These are the activations of a small neural network, seen along a few directions. Each row is one input.
In each table, some parts of the input vary, and every possible input appears once, in random order.
A made-up example of a description, with smaller parts first: one of 3 separate values, together with either a single point or one of 11 places along a line or (one of 4 places along a line, together with one of 8 places around a ring).
Shared parts are said once, and a part with two or three values counts as separate values.
(in the rows, 128 means zero)

Other details of the inputs shift rows strongly along three fixed directions, in all tables alike. That doesn't count.

A family of inputs:
row 1: [123 151 192  98 198 114  59 126 107 134 150 105 158]
row 2: [207 144 131 148 150 154 119 125 130  60 160 167 200]
row 3: [ 69 126 107 185 132 116  87  83  46 124 121  62 142]
row 4: [190 168 134  95 163 136 123 124 228 152 123 170 158]
row 5: [101 107 127 166 104 123 130 110  32 103  96  93 129]
row 6: [ 67 126 131 186 118 122  83  91  35 114 106  73 153]
row 7: [ 55 164 143 119 168  91 101 111 106 157 140  82 128]
row 8: [183 143 162  96 148 145 101 150 232 149 105 178 167]
row 9: [ 61 141 156  90 168  89  98 135 151 201 113  94 104]
row 10: [ 78 157 147 171 126 106 107 105  13  95 114  63 154]
row 11: [122  86  80 183  41 148 210 137  59  83 146 131  74]
row 12: [111 195 180 119 178 109  61 105 126 139 109 100 191]
row 13: [ 53 135 160  93 167  87  90 127 154 197 124  99  99]
row 14: [ 73 135 209  80 146  90  92 146 140 182 123 108  97]
row 15: [111 137  91 118  88 100 100 109  40 130 117 104 137]
row 16: [224 145 126 130 168 154 139 128 108  78 165 159 186]
row 17: [190 167 160  90 148 139 122 129 226 143 107 187 167]
row 18: [206 155  89 159 161 162 120 111 148  90 151 145 205]
row 19: [ 83 100 136 111  39 126 204 165 160 143 124 154  18]
row 20: [216 111 103 131 184 154 128 137 122  92 173 143 192]
row 21: [ 54 136 152 159 119 120  77  97  68 129  98  76 130]
row 22: [132 104 135 103  40 124 208 166 197 140  83 181  43]
row 23: [147 168 101 160 214 120  91  81  37  97 157  85 214]
row 24: [211 138 103 128 179 149 143 133 124  82 180 144 193]
row 25: [ 41 134 203 109 120  78  85 128 114 165  90  88  92]
row 26: [123 125 149 137 153 122 109 117  43 122 131  93 146]
row 27: [149  58  29 175  78 154 209 133 100 108 122 144  78]
row 28: [ 53 129 141 123 105  99 112 123 148 189  85  89  78]
row 29: [ 91 112 111 176  98 135 123  98  46 117  86  92 137]
row 30: [218 137 103 123 184 147 147 121 117  84 171 149 188]
row 31: [200  76  20 166  76 158 125 110  18  70 140 137 170]
row 32: [164 114 107 115 129 141 172 148 155 107 165 155 125]
row 33: [ 91  85  89 137  61 128 204 142 119 117 140 130  43]
row 34: [ 60 157 183 106 100  99 111 129 183 171  87 126  94]
row 35: [153  41  49 170  60 161 214 143 101  91 153 146  77]
row 36: [ 61 160 156 103 121 105 107 119 191 175 108 113  79]
row 37: [150  59  75 184  38 177 188 144 102  71 124 158  86]
row 38: [133  72 129 106  43 134 210 195 191 160 108 174  27]
row 39: [159 127 136 127  98 153 151 143 166  89 137 172 122]
row 40: [148 119  82 131 128 155 164 137 166 114 159 165 117]
row 41: [ 69 128 106 181 134 127  83  82  49 118 125  64 136]
row 42: [ 72 146 208  86 133  90  89 146 149 176  85 105 108]
row 43: [170 130 128  82 188 142 105 149 226 151 156 172 138]
row 44: [158 126  88 152 101 152 152 124 181 117 138 156 130]
row 45: [163 166  92 157 201 136 106 109  80  93 170 106 211]
row 46: [178 120 151  65 185 138 112 159 215 141 163 167 138]
row 47: [193 143 134  95 169 140 109 130 227 160 115 167 153]
row 48: [ 84 130 177  68 168  86 111 132 136 191 115  98 101]
row 49: [ 64 107 121 140  22 136 179 139 181 147  89 152  36]
row 50: [189 160 178  69 163 129 133 171 207 137 152 177 150]
Each input here is: one of 2 separate values, together with either a single point or (one of 4 places along a line, together with one of 6 places around a ring).
Q: Changing only the choice among 2 separate values turns row 28 into row 18. The same change can be made to row 48. Which row results?
A: row 30
Q: A walk changes only the place on the line of 4. It starts at row 37 and steps to row 25. List the rest of the walk in order.
A: row 42, row 5
Q: A walk changes only the place on the line of 4. It starts at row 30 and steps to row 24. List the rest of the walk in order.
A: row 32, row 33
Q: A walk changes only the place on the ring of 6. It starts at row 6 and steps to row 3. List the rest of the walk in order.
A: row 13, row 35, row 14, row 25

A family of inputs:
row 51: [126 142 133  99 152 107 115 133 165 160 119 134 139]
row 52: [167  90 106 129  97 155 144 152 187 136 112 171 119]
row 53: [154  98  91 139 122 145 152 127 114 107 149 136 118]
row 54: [120 130 119 123  97 126 148 123 138 150  94 131 105]
row 55: [118  97 134 100 124 129 145 148 170 158 125 142  79]
row 56: [ 87 121 116 132  87 108 142 125 116 149  93 116 105]
row 57: [160 117 137 139 130 150 110 128 131 110 120 147 147]
row 58: [197 140 107 116 155 141 139 138 172 133 135 158 163]
row 59: [115 117 124  98 114 110 166 153 173 155 127 144  89]
row 60: [ 95 152 155 118 156 103  99 126  93 131 149  96 137]
row 61: [118 128 151 110 149 120 116 128 122 130 143 119 121]
row 62: [113 133 151  91 157 106 107 140 159 161 138 118 118]
row 63: [144 153 161 105 147 129 105 129 140 119 143 141 146]
row 64: [146 127 144 109 111 130 156 142 168 121 126 168 112]
row 65: [103 156 158 127 142 110  94 107  92 123 110 108 153]
row 66: [115 141 130 119 167 111 117 112  95 127 141 107 146]
row 67: [131 140 126 156 125 127 114 113  77  96 122 115 170]
row 68: [157 145 125  97 161 128 102 125 160 144 138 146 148]
row 69: [157 129 121 123 151 133 143 129 119  96 151 145 146]
row 70: [153  86  93 150 124 148 150 141 117 112 148 134 124]
row 71: [ 92  90 123 146 108 130 147 131  78 119 129 107  86]
row 72: [137 109 131 154 112 144 116 133 111 111 117 128 140]
row 73: [158 135 135 110 147 132  95 131 168 139 123 143 162]
row 74: [104 122 161 119 156 113 107 139 118 140 137 109 125]
row 75: [106 144 143 135 104 120 133 118 100 132  99 112 115]
row 76: [ 88  97 115 152  97 129 121 114  84 136  96 104 101]
row 77: [109 134 145 111 114 109 164 149 144 149 126 124  89]
row 78: [ 97 156 160  94 145 100  94 117 148 163  97 122 133]
row 79: [162 149 150 100 166 128 134 136 155 127 146 144 141]
row 80: [158 100 100 147 140 145 121 131 121 124 135 131 147]
row 81: [100 151 143 109 134 111  88 112 124 153 110 114 132]
row 82: [116 153 147 133 129 122  92 119  99 121 124 110 156]
row 83: [145 151  94 179 158 152 132  96 124  77 153 132 182]
row 84: [ 88  93 106 148 111 124 126 117  83 142 108 100  93]
row 85: [141 116 107 141 119 140 116 113 110 119 118 128 141]
row 86: [184 130 113 102 157 144 132 137 163 119 162 162 144]
row 87: [111 146 144 150 124 119 133 121  72 115 128  96 140]
row 88: [136 152 154 122 142 126 105 131 121 115 147 127 158]
row 89: [ 88 123 137 107 108 113 145 137 117 137 134 120  77]
row 90: [139 107 110 150  76 136 182 144 120  99 129 150 109]
row 91: [ 57 137  96 190  83 133 182 101 104 123 112  88  80]
row 92: [ 96 130 125  98 107 106 124 142 161 177 113 125  91]
row 93: [ 93 163 129 143 140 134 111 108 154 126 143 117 136]
row 94: [138  75  51 229  81 192 184 117 119  69 146 140 116]
row 95: [118 134 163 117 135 123 109 125 123 126 130 124 128]
row 96: [ 92 105 160 131  98 120 135 148 131 142 114 123  89]
row 97: [124 157 127 168 183 146  83  89 116  96 157 101 190]
row 98: [114 143 127 121 157 113 105 122  96 132 152 100 146]
row 99: [151 119  80 153 135 135 134 107  84 102 133 128 155]
row 100: [148 160 141 142 146 130 107 117 100 111 124 114 175]
row 101: [171 129 141 116 127 146 115 132 164 115 124 162 144]
row 102: [165  98 100 148 117 148 157 142 113  89 161 141 130]
row 103: [107 106 148 138 111 133 131 132 107 122 122 124 105]
row 104: [151 117  83 152  93 146 136 126 115 112 124 138 140]
row 105: [175 145 144 115 137 142 146 138 159 114 135 159 140]
row 106: [184 129 137 122 128 148 114 140 168 111 131 161 162]
row 107: [146 131  98 137 134 133 142 116 110 129 122 124 135]
row 108: [111 159 136 133 146 110 100 110  95 144 109  94 158]
row 109: [116 112 154 109  88 123 149 157 175 143 121 147  85]
row 110: [ 96 146 141 141 115 118  97 105  67 118 115  99 135]
row 111: [142 108 103 124 124 134 131 125 139 138 125 137 117]
row 112: [111 132 128 109 123 109 159 143 147 161 124 120  93]
row 113: [122 152 152  88 163 108 128 131 153 161 130 122 116]
row 114: [108 112 127 100 111 113 129 145 177 175 110 133  89]
row 115: [146 119 129 107 119 123 167 157 173 126 141 162 109]
Q: What do these inputs look like to the network?
A: one of 5 places along a line, together with either a single point or (one of 2 separate values, together with one of 6 places around a ring)
Q: Changing only the place on the line of 5 turns row 77 into row 102. The same change can be made to row 108. Which row results?
A: row 73
Q: Changing only the place on the line of 5 turns row 58 into row 51. The same change can be made to row 54. Which row results?
A: row 78
Q: Which other rows does row 65 become when the choice among 2 separate values takes its other values? List them by row number.
A: row 67
Q: Which other rows does row 68 become when the choice among 2 separate values takes its other values? List them by row number.
A: row 92
Q: Which other rows does row 87 become when the place on the line of 5 takes its other values? List them by row number.
A: row 88, row 90, row 96, row 109
Q: Which other rows does row 64 become when the place on the line of 5 takes its other values? List them by row number.
A: row 63, row 95, row 103, row 105
